Each row below holds a small network's activations on one record, seen along a few directions.
After each row come some of the record's fields: Leri, Desop, Bakis, Kiv, Dile.
A field that a record lacks is written none.
Other fields move the rows too, some of them a lot.
Strong random noise was added to every row along 7 fixed directions; ignore it. To show where, here is one row again and again, with new noise each time:
[ 174 -113   60  223  245  305 -455  168 -309 -118 -146  225   -8 -213
  276 -122 -689  674   64 -184 -296 -309  -81]
[-332 -141 -517   57  200  498 -747 -358  201  -33 -415 -159 -194 -336
 -373  132  167  118 -111  118  -36  -10   66]
[ 115  114 -710 -162 -152 -217   20   47  -11   19 -207  372  -84  298
   97 -371  683 -365 -384 -422  271  219  -55]
[  42 -567  419  -32 -381  367 -833  425 -155  -54  -74 -155  123  249
  -68 -429 -464  746   58 -218 -394 -142   38]
[ 541 -384  257  120 -586 -146 -243  712  343 -210   43 -110 -403 -108
  550 -107   -6  -31 -605 -280 -179  356 -136]
[ 216 -319 -590  443  -19   99 -554 -565    7  -52 -146  298 -513 -125
 -597 -184   30 -146 -397  166 -182  -69 -194]
[-118    5 -672  142  253  308 -567 -464 -107   18 -299  304 -187  -17
 -489 -205  204   31 -186   12   15 -189  -59]
[ -49  -96  288   70 -255  -38  -53   68 -299  -46  328  360  289  397
 -218 -468 -453  211  215 -208 -198 -179 -135]
[-388  -93 -184 -207 -148   11   37   60  257  -89 -150 -277  211 -260
  274  238   15  -51  228 -208   36  374  114]

[-368  548    1  198  -71   33  675 -238  185  -77  368   37 -279 -142
  -26  623   13 -747  -71  472  536  251 -217] | {Leri: b1, Desop: z1, Bakis: v2, Kiv: f2, Dile: w6}
[  24 -334 -262   90  -39  268 -447 -272  192   11 -398 -281 -322 -145
  -73  148   46   11 -186  406  -11  167   96] | {Leri: b1, Desop: z1, Bakis: v4, Kiv: f2, Dile: w2}
[-366  118  138  -79 -280   43 -118  286  385  -13  162   89 -213  151
 -151 -106  186 -286  -21   69  270   -3 -138] | {Leri: b1, Desop: z1, Bakis: v3, Kiv: f1, Dile: w6}
[ -95  400  233  329  512  252 -212 -265  415  -89  103 -106 -266 -630
 -152  424    5 -185 -360  453   31 -174  -42] | {Leri: b2, Desop: z2, Bakis: v4, Kiv: f2, Dile: w4}
[  58 -770  206 -103 -404  257 -635  319   17  -38 -309 -395 -130  278
  -52 -278 -122  535  -54 -102 -350   98  125] | {Leri: b2, Desop: z2, Bakis: v1, Kiv: none, Dile: w6}
[-285 -100  -61 -199 -185 -298   62 -223  208    3  189  -44  316   70
 -299 -117   35 -196  193 -106  -48  123   96] | {Leri: b1, Desop: z2, Bakis: v3, Kiv: f1, Dile: w5}
[ 523  -67 -548  287   42 -331   67 -778 -550  118   25  469 -209  387
 -294 -309 -196 -109 -178  317 -213 -231  -71] | {Leri: b1, Desop: z1, Bakis: v4, Kiv: none, Dile: w3}
[  56 -547   82 -172 -235 -107 -122  -42 -246   43 -167 -419  430   58
  131  -75 -596  608  458  -78 -456  -10  235] | {Leri: b1, Desop: z2, Bakis: v3, Kiv: f2, Dile: w3}
[-205  -97  385   27   16  432 -450  333  399  -33 -106 -462    6 -355
  175  335  -53  210 -123  146  -44   11   72] | {Leri: b1, Desop: z1, Bakis: v4, Kiv: f2, Dile: w4}
[  77  367 -217  174  334  -57  331 -321  -27 -213   19  185 -413 -317
  303  403 -346 -241 -172  338  117  -89 -160] | {Leri: b1, Desop: z1, Bakis: v1, Kiv: none, Dile: w3}
[ 171  -61  112 -107  197  390 -694  356  235 -218 -300 -409 -333 -143
  457   99   32  395 -417  163 -149 -204   87] | {Leri: b2, Desop: z1, Bakis: v1, Kiv: f2, Dile: w3}
[  94 -144  -57  -84 -336 -423  590 -378  -99   18  102 -105  114  265
  148   62 -240 -367  171  308  -53  353  139] | {Leri: b1, Desop: z2, Bakis: v4, Kiv: f2, Dile: w3}
[ 147  382  -53  388  547  630 -291 -386 -200  148  -90  254 -245 -327
 -484  149   -8   66 -324  510    8 -432  -27] | {Leri: b1, Desop: z2, Bakis: v4, Kiv: f2, Dile: w2}
[-163 -214  343  200   74   97 -116   32   46  -47   73 -167  269 -405
  -15  100 -475  367  416 -151 -275 -138  -56] | {Leri: b2, Desop: z1, Bakis: v3, Kiv: f2, Dile: w4}
[ 532  544 -633  263  428  221 -343 -375 -170    3 -138  670 -622  256
 -341 -285  527 -258 -941  201  103 -532 -154] | {Leri: b1, Desop: z2, Bakis: v3, Kiv: none, Dile: w3}
[ -79  -43   35   29  194  175 -580  127  330  -13 -152  -95  -66 -232
  -62 -129  157  279 -192 -181  -79 -200  -61] | {Leri: b2, Desop: z1, Bakis: v3, Kiv: f2, Dile: w4}
[ 170 -138  399 -247 -662 -317   57  529   44  106  344  -17  142  691
   19 -398  405 -195 -347  -69  -31  204   -6] | {Leri: b1, Desop: z1, Bakis: v4, Kiv: f1, Dile: w6}
[-174 -408 -255  117 -363 -273  378 -251  -28  100   96 -106  374  -94
 -323   26  107 -265  354 -206  -73  260  -16] | {Leri: b1, Desop: z1, Bakis: v3, Kiv: f2, Dile: w4}
[-117  592   30  238  360   52  123 -476  276  -31  212  -34 -340 -136
 -259  405  182 -514 -457  611   39  -84   28] | {Leri: b2, Desop: z2, Bakis: v4, Kiv: none, Dile: w6}
[ 589  153  410   87  329  -61  221  344 -498  -33  136  349  153  -38
  434 -220 -587  530   67 -157 -262 -462  -55] | {Leri: b2, Desop: z2, Bakis: v1, Kiv: f1, Dile: w3}
[ 172  536 -559  296  540  196    9 -361  -44  -59 -228  358 -760 -497
   85  339    5 -388 -505  310  315 -115 -306] | {Leri: b2, Desop: z1, Bakis: v3, Kiv: none, Dile: w2}
[ 223 -476  429  308 -460  180 -250   77  268  -65  177 -377 -321 -254
 -379  187   99 -235 -272  264 -119  309  -14] | {Leri: b2, Desop: z2, Bakis: v2, Kiv: f2, Dile: w5}
[-200  155 -912 -168  258 -101  263 -677  168  143 -405 -251  -21 -394
 -179  381  611 -486   74   56  177  316  173] | {Leri: b2, Desop: z2, Bakis: v3, Kiv: none, Dile: w3}
[ 348   47 -334  277  147  204 -109   36 -271   55 -178  188 -188 -277
  -28   66  183  155 -333  -69  -66 -125  -43] | {Leri: b1, Desop: z1, Bakis: v3, Kiv: none, Dile: w6}
[ -92 -340 -353  136  -47  -71  118 -230  223   58  -46 -187   18 -364
 -108  362   46 -128  171  -27    8  314   87] | {Leri: b1, Desop: z2, Bakis: v2, Kiv: f1, Dile: w4}
[-391 -275  -44  110   44  157  -18 -717  -78   -6   -1 -467  242 -185
 -610  363 -543  143  707  457 -252   77  177] | {Leri: b2, Desop: z2, Bakis: v2, Kiv: f2, Dile: w3}
[-288 -127 -311 -179   58 -101   56 -481 -216  101 -119 -202  322  155
 -503  -77  138  102  258   72  -66   -6  236] | {Leri: b2, Desop: z2, Bakis: v1, Kiv: none, Dile: w6}
[ 463    8  107  657  232  101   13  -11 -228 -103  223  429 -298 -328
  104  149 -477  143 -139   -7 -194 -256 -304] | {Leri: b1, Desop: z1, Bakis: v2, Kiv: none, Dile: w4}
[-206 -161  119  -18 -129  200  -72   62    2  -15  -36 -366   72  151
  -57  142  -87  185  158   80  -38  157  188] | {Leri: b2, Desop: z2, Bakis: v2, Kiv: none, Dile: w6}
[ -89  408 -144 -297  297 -295  204 -262 -108   68   83   44  252  304
   47  -85   -4 -139  108  173    7 -101  139] | {Leri: b2, Desop: z2, Bakis: v4, Kiv: f1, Dile: w3}
[ 350  -76  424  349   66  376 -228 -140 -441   26   84  101  -71   41
 -539  -29 -443  326   32  340 -275 -316    2] | {Leri: b2, Desop: z2, Bakis: v2, Kiv: none, Dile: w3}
[  20  -95  941  242 -446  -76  -16  155  394 -106  544 -234 -171  -91
 -170   58 -311 -152 -179  405 -274  177 -202] | {Leri: b2, Desop: z1, Bakis: v4, Kiv: f2, Dile: w6}
[ 648  221  494  499  262 -377  493  -50 -208 -171  366  276  -99 -359
  333  145 -912  -35  -82  296 -293 -222 -260] | {Leri: b2, Desop: z2, Bakis: v4, Kiv: f2, Dile: w3}
[ -45  202 -514  -44  275  329 -413 -337  -56   97 -312  195  -88  162
 -330 -266  285  150 -149  -14   79 -294   34] | {Leri: b1, Desop: z2, Bakis: v3, Kiv: f2, Dile: w3}
[ 163 -215 -262   37 -120  305 -174  154 -362   43 -211  241 -180  200
  112 -161   -1  168  -58 -260  335   23  -99] | {Leri: b1, Desop: z2, Bakis: v2, Kiv: f2, Dile: w5}
[-308 -272 -246 -255  -86 -315  346 -581   73   71  -87 -582  449 -279
  -11  547 -362  -49  560  299 -203  326  373] | {Leri: b1, Desop: z2, Bakis: v4, Kiv: f1, Dile: w3}
[ 355  -29  157  419  113   74  289  -63 -222  -19  100  218 -183 -460
  257  283 -523  -12    0  205 -161   19 -176] | {Leri: b1, Desop: z1, Bakis: v4, Kiv: none, Dile: w2}

Which values does each new row have?
[-167  -21    0  -91 -338  132   -4 -101  160   10  111 -240   73  295
 -444  -21  313 -284 -136  170   43   60  130] | {Leri: b1, Desop: z2, Bakis: v3, Kiv: f2, Dile: w3}
[ 684 -342 -390   28  153  125 -349  433 -199    3 -449  114 -351 -204
  547 -222   11  473 -433 -248 -105  -15   36] | {Leri: b1, Desop: z2, Bakis: v1, Kiv: f1, Dile: w2}
[-225  151   36 -379  272  189 -303  342   68 -138 -300  -54  167  -54
  431  -99  103  391   34 -397  103  -36  165] | {Leri: b2, Desop: z2, Bakis: v1, Kiv: none, Dile: w5}
[ 101  295 -675   15  352 -220  554 -606 -421   48 -189  214  131 -146
  308  272 -138 -175  195  174  160   46   81] | {Leri: b1, Desop: z1, Bakis: v4, Kiv: f2, Dile: w3}
[-129  389  545  401  376  219   35 -123 -219 -132  513  323 -118   53
 -358  164 -905  151   68  470   -4 -511 -242] | {Leri: b2, Desop: z2, Bakis: v2, Kiv: f1, Dile: w6}
[-172  422  395 -248  344   89  -14  -47 -127   78  190 -119  386   88
  -75   41 -239  175  199  272 -135 -326  150] | {Leri: b2, Desop: z2, Bakis: v4, Kiv: f1, Dile: w3}
[ 167 -332  458  -13 -274  224 -375  232  -69  -70  151 -228  -66  441
 -218 -393 -181  255 -166  180 -286 -164   41] | {Leri: b2, Desop: z2, Bakis: v1, Kiv: f2, Dile: w3}
[ -97  146  -88   81 -198 -525  652 -246   23  -81  480  304   86  322
 -114 -195   62 -458   47    3   88   99 -203] | {Leri: b2, Desop: z1, Bakis: v1, Kiv: f2, Dile: w6}
[ 375  133 -260  -28  182 -166  112  -42 -544  126  -44  418  196  227
   17 -310  108  168   57 -341   58 -162   60] | {Leri: b2, Desop: z2, Bakis: v2, Kiv: f1, Dile: w5}
[ 227  162 -553  -38  342 -237  303   61 -685  100 -369  549  298  144
  409 -333  -62  355  245 -579  -19 -140  -56] | {Leri: b2, Desop: z1, Bakis: v3, Kiv: none, Dile: w6}
[  27   85  -58  -46  279  174  -54   56 -154  -88 -153 -129   32 -106
  313   14 -176  208   92   91  -45 -124   54] | {Leri: b2, Desop: z1, Bakis: v1, Kiv: f2, Dile: w3}
[-220  213   25  -32  159  154 -191 -305  -79   80  220  117  192  170
 -655 -137   72  -67  101  255 -112 -355  -33] | {Leri: b1, Desop: z1, Bakis: v3, Kiv: f1, Dile: w3}
[ 119  517 -165  224  295  -69  359  -69 -328   73  200  796   26   97
  -75 -286   79  -89 -116 -207   73 -344 -350] | {Leri: b1, Desop: z1, Bakis: v3, Kiv: none, Dile: w6}
[-608  777  208 -202  341   76  388 -357  -38  129  218  136  441  293
 -512  106  378 -370  130  254  249 -167  129] | {Leri: b2, Desop: z2, Bakis: v4, Kiv: none, Dile: w6}
[-350  235  -49 -311 -102 -137  376  218  243   27  -25 -273  345  -20
  309  124  379 -154  187 -261  177  269  100] | {Leri: b2, Desop: z1, Bakis: v3, Kiv: f2, Dile: w6}
[ 631 -267   65  187 -389 -240  293  416 -301   19   -4  312 -137  206
  454 -198  -81  146 -149 -255   16  243 -136] | {Leri: b1, Desop: z1, Bakis: v2, Kiv: f2, Dile: w6}
[  80 -414 -458  165   35  169 -342 -601 -383   -1 -210   83 -129  195
 -434 -241 -215  222  104  274 -244 -223    2] | {Leri: b1, Desop: z1, Bakis: v1, Kiv: f2, Dile: w3}
[ 320 -223 -495  264  416   72 -189 -266 -199  -39 -462  133 -221 -446
  154   93 -190  400 -111  -31 -107 -199   15] | {Leri: b1, Desop: z2, Bakis: v1, Kiv: f2, Dile: w6}
